A small network was shown many inputs. Here are its activations along a few directions, one row for each input.
In each table, some parts of the input vary, and every possible input appears once, in random order.
A made-up example of a description, with smaller parts first: one of 6 places along a line, together with either a single point or one of 11 places around a ring or (one of 3 separate values, together with one of 8 places around a ring).
Shared parts are said once, and a part with two or three values counts as separate values.

Other details of the inputs vary at random and push rows far along two fixed directions, the same in every table; ignore that.

A family of inputs:
row 1: [-11   9 -16  -6  -2  -3  10   2  -2  -3  -2  -6 -13]
row 2: [-10  -9   1 -35  -8   3   8   8   7  37  -2 -14  12]
row 3: [-24 -15  11 -43  -2   8 -11  14   8  20  13 -21  16]
row 4: [ 24   8   9  24  -7  -1  -4  -2   1 -17  -4  15 -11]
row 5: [ 16   3  11  10   5  -8  -9  14   8 -13  -3   4  -5]
row 6: [ 12   0   8  16   1  -6 -25  -7  -4 -29  12   3  -4]
row 7: [  2  -5 -20   0   5  -5  30  -5  -7  16 -16  17   0]
row 8: [ -6  -6  27 -45 -10   4 -12  31   5  14   7 -22  15]
row 9: [ -7   4   5 -40 -16   1  11   9  -2  27  -2 -22   5]
row 10: [  4   6 -20   1  -9   6  33   6  -4  14 -15  11 -11]
row 11: [  6 -11  26 -17   2   3 -14  16  12  15   8 -16   8]
row 12: [ 32   2  17  29  10  -7 -18   4   0 -18  -1   7 -10]
row 13: [ 27   3   2  22   3  -9 -12 -11   3 -18   4  21   3]
row 14: [-12  10 -37   1 -14   7  33 -15 -12   9 -10  11 -17]
row 15: [-21 -11   2 -32 -10   4  -9  -1   3  21   6 -24   7]
row 16: [-28  14 -35  26   1   0  26 -25 -21   6 -16   7  22]
row 17: [-15   1  -5 -37 -17  -4  12   4  13  25  -2  -9  13]
row 18: [ -3  -4 -15  17   8  13  12   1   0   1  -3  11 -16]
row 19: [ 18  -6  29  30   8   8 -32   7   6 -34  10   1 -13]
row 20: [  5   1   3   7   8  -3   2  -6 -11 -18   1  -2 -11]
row 21: [ -2  -4 -11   9  15   3   3   7  -2  -3   8   5  -8]
row 22: [16 -9 15 13 15 -5  0  7  0 -7 -3  9  0]
row 23: [ 23   3  17  29  11  -1 -28  -9  -4 -31   8  -2 -15]
row 24: [  3  15 -33  -6 -12  -8  30  -7 -13  10 -10  17  -3]
row 25: [-16   0  18 -54 -22  -4  -5  14  15  20   2 -25  17]
row 26: [ -4   7 -29   5   7   2  22   5 -13   1   0   7 -14]
row 27: [ 34   7  18  24   4  -9 -21   1  -2 -32   6  13  -3]
row 28: [-19 -21  30 -31   8   7 -12  19   4   9  13 -26   9]
row 29: [ 12  -6  53 -24 -12  -2 -45   7  12  -5  12 -24  16]
row 30: [ 35  -4  29  25   5  -7 -39 -11   9 -23   4   7   4]
row 31: [  8   3 -10  20  12   1   3  -3  -7  -7   2  -1 -19]
row 32: [ 18  -9  23  28  20   0 -40  -8   7 -21   9   4  -5]
row 33: [-22  -6  15 -42 -21  14  -3  14   3  12   7 -30   3]
row 34: [ -3  10 -33   0   6  -1  40   5   3  22 -13  15 -10]
row 35: [-29  22 -48  21  -5   2  25 -19 -19  11  -8   9  23]
row 36: [  4   1 -12   1 -15   2  14  -9   3  11 -10  14   0]
row 37: [-14   8 -37   3   1  -3  22 -14   0   7  -7  11 -10]
row 38: [  4  -2 -12  -4  -3  -7  20 -10  -7   8 -13  12   4]
row 39: [ 13  -7  17  24  18  -2 -11   1  -6 -26   6   0 -10]
row 40: [ 26  11   7  25   3 -13  -7  -2   7 -26  -1  11  -9]
row 41: [ 29  -8  21  34   5   1 -23  -4  13 -19   0  22  -1]
row 42: [-10   3 -35   9  14   6  27  -4 -10  19  -7   7 -19]
row 43: [-30  -8  -7 -33  -1   4   5   8  12  24   1 -15   5]
row 44: [ 30  -6  25  35   9   4 -21   6  12 -22   3  17  -6]
row 45: [ 5 -2 -9 -7  2 -1  7  4  2 11 -4 12  6]
row 46: [-23  -2   7 -32  -3   3   0  21   9  11  10 -26  -1]
row 47: [-40   6  10 -10 -18  16 -13  -4   2  12   1 -21  35]
row 48: [-32 -17  12 -53 -10   6   0   6   0  23   4 -29  16]
row 49: [  7  -7  44 -11  -1   1 -46  13   5 -27  24 -22   6]
row 50: [-24  18 -33  29  -1   2   9 -24 -15   9 -12   1  20]
row 51: [-11   8 -40  -1   1   0  23 -14 -11  10  -1  16  -7]
row 52: [  3  -5  42 -28 -22   6 -26   8  13   1   5 -15  14]
row 53: [-1 -8 -2 19  5  8 -5 -5  5 -5  3 11 -9]
row 54: [ -2  -9 -12  13  16  -1  12 -10  -7  -2  -3  12  -6]
row 55: [ -4   4 -29  -1   0  -7  29  -2   6  20 -14  16  -3]
row 56: [18  2  0 15  9 -7 18  2 -8 -7 -6 12 -8]
row 57: [  3  -3 -10  18  -3   7  -2 -15   2 -11  -2  13  -9]
row 58: [-30  25 -43  29   0   0  21 -22  -8   6 -14   8  18]
row 59: [ 13  -1   8  23   7  -7  -8 -17  -9 -28   6   7  -8]
row 60: [-38  -1  -7 -59 -21   4  12  10   5  27   2 -32   8]
row 61: [  2   7 -33   2   6   0  35   6  -8  19  -7  20  -7]
row 62: [ 31  -3  40  16   6  -8 -25   2  -1 -33   2   1   1]
row 63: [  4 -13  55 -34 -13  -6 -34  11   6  -6   9 -23  22]
row 64: [ -6   8 -29   0  -5  -1  18 -15 -13   8  -4   0 -13]
row 65: [  8  -1   2  35  23  -4 -13   1   9 -22   7  11 -15]
Each input here is: one of 5 separate values, together with either a single point or (one of 2 separate values, together with one of 6 places around a ring).
Changing only the choice among 5 separate values turns row 31 into row 19. The same change can be made to row 29. Which row results?
> row 52
Changing only the choice among 5 separate values turns row 23 into row 20. The same change can be made to row 12. Which row results?
> row 56
List by row number the other rows that have the choice among 5 separate values in common with row 21.
> row 3, row 6, row 8, row 13, row 24, row 26, row 27, row 35, row 45, row 49, row 51, row 61
List by row number the other rows that have the choice among 5 separate values in common with row 34.
> row 1, row 5, row 17, row 25, row 37, row 40, row 43, row 46, row 55, row 58, row 60, row 65
Change only the place on the ring of 6 in row 22. List by row number the other rows that result.
> row 7, row 38, row 56, row 62, row 63

A family of inputs:
row 66: [-13  -5  -6 -31   0   3  22  16  -1  27  -3 -10   1]
row 67: [  8 -13  40   4   4   3 -45   7  12 -26  19 -15  -1]
row 68: [-17   5  -9 -32 -17   2  15   1  -5  19  -4 -13   7]
row 69: [-33   4 -14   7   0   5   0 -11  -7   5   1 -11  23]
row 70: [ -3   1 -22   6   6   4  15  -3   0   7  -3  10 -13]
row 71: [ 27   5  -5  49  18  -7  -9 -13  -8 -37   2  20 -23]
row 72: [-10   0  -4 -32 -12  -1  21   8  -1  28  -8  -7  12]
row 73: [ 23  21 -59  58  11  -8  46 -27 -14  -4 -24  53 -23]
row 74: [ 13  -9  41   4  -4  -1 -46   3  17 -19  12  -7  13]
row 75: [ 27   5  12  28   5 -10 -13  -8  -3 -26   0  14  -2]
row 76: [ 14 -11  43   0   8  -3 -35  15   7 -22  15 -15   1]
row 77: [-21   3 -13 -31 -18   6  14  -1  -1  21  -4 -11   7]
row 78: [-15  -8  -5 -29  -2   7  15  13   4  27  -2  -8  -1]
What do these inputs look like to the network?
> either a single point or (one of 2 separate values, together with one of 6 places around a ring)
A walk changes only the place on the ring of 6. It starts at row 73 and steps to row 74. List the rest of the walk in order.
> row 77, row 68, row 75, row 72
